A small network was trained on made-up records. Each row is its average activation on records with the value named, seen along a few directions.
Related values have similar rows: they may be neighbours, one step apart, or belong to one group.
In the rows, zero is written as 500.
Random noise pushes rows far along 2 fixed directions. That doesn't count. These rows show it; they differ only by the noise:
[496 589 492 679 422 474 533 420 436 536 300 380 504]
[473 594 602 498 420 372 522 567 450 570 288 457 443]
[402 621 488 790 372 412 502 431 401 773  69 345 493]
[563 565 559 480 463 468 554 495 474 352 492 453 478]


Values of K:
k16: [431 554 510 202 524 544 591 688 497 432 544 585 420]
k5: [470 393 444 649 489 530 397 386 550 633 550 514 545]
k3: [606 588 237 702 511 748 627 281 464 233 587 305 521]
k9: [428 519 298 552 518 737 590 380 465 383 586 449 569]
k19: [430 442 275 595 502 754 601 357 508 386 633 417 586]
k14: [460 638 307 680 505 668 594 347 429 415 453 355 495]
k1: [484 566 471 630 456 465 542 481 454 554 316 395 468]
k22: [466 447 365 246 480 510 535 575 563 471 720 547 500]
k18: [446 431 355 503 525 579 483 375 581 612 570 546 571]
k17: [632 432 479 686 537 522 495 364 462 264 597 407 572]
k6: [411 482 646 610 557 448 378 516 489 744 417 579 502]
k10: [455 495 693 564 464 235 403 661 413 785 201 520 461]
k21: [446 638 430 411 506 580 568 555 467 489 433 485 464]
k11: [611 565 473 625 484 531 580 409 473 356 488 365 504]
k4: [705 403 449 724 565 624 468 337 502 281 713 525 626]
k13: [567 374 380 602 590 725 455 267 623 342 739 573 633]
k15: [641 544 475 629 504 473 508 428 472 356 511 413 539]
k12: [493 486 675 530 467 283 368 622 419 704 337 534 486]
k8: [509 395 191 861 522 763 469 116 570 535 611 387 673]
k2: [425 446 393 437 484 534 500 476 578 702 481 531 528]
k20: [571 383 590 585 552 487 419 491 514 440 640 509 523]
k7: [562 375 574 470 566 555 409 455 573 439 713 599 517]
The values of K form a ring.
Question: Going along K from k11 by way of its neighbour k1, in what order are k16, k5, k19, k10, k21, k15, k12 met?
Answer: k21, k16, k19, k5, k12, k10, k15
Question: Name the neighbours of k2, in listed order.
Answer: k22, k18
Question: Name the neighbours of k6, in listed order.
Answer: k20, k7
Question: How many steps from neighbour to neighbour lead from k3 to k8, at the fewest?
Answer: 9
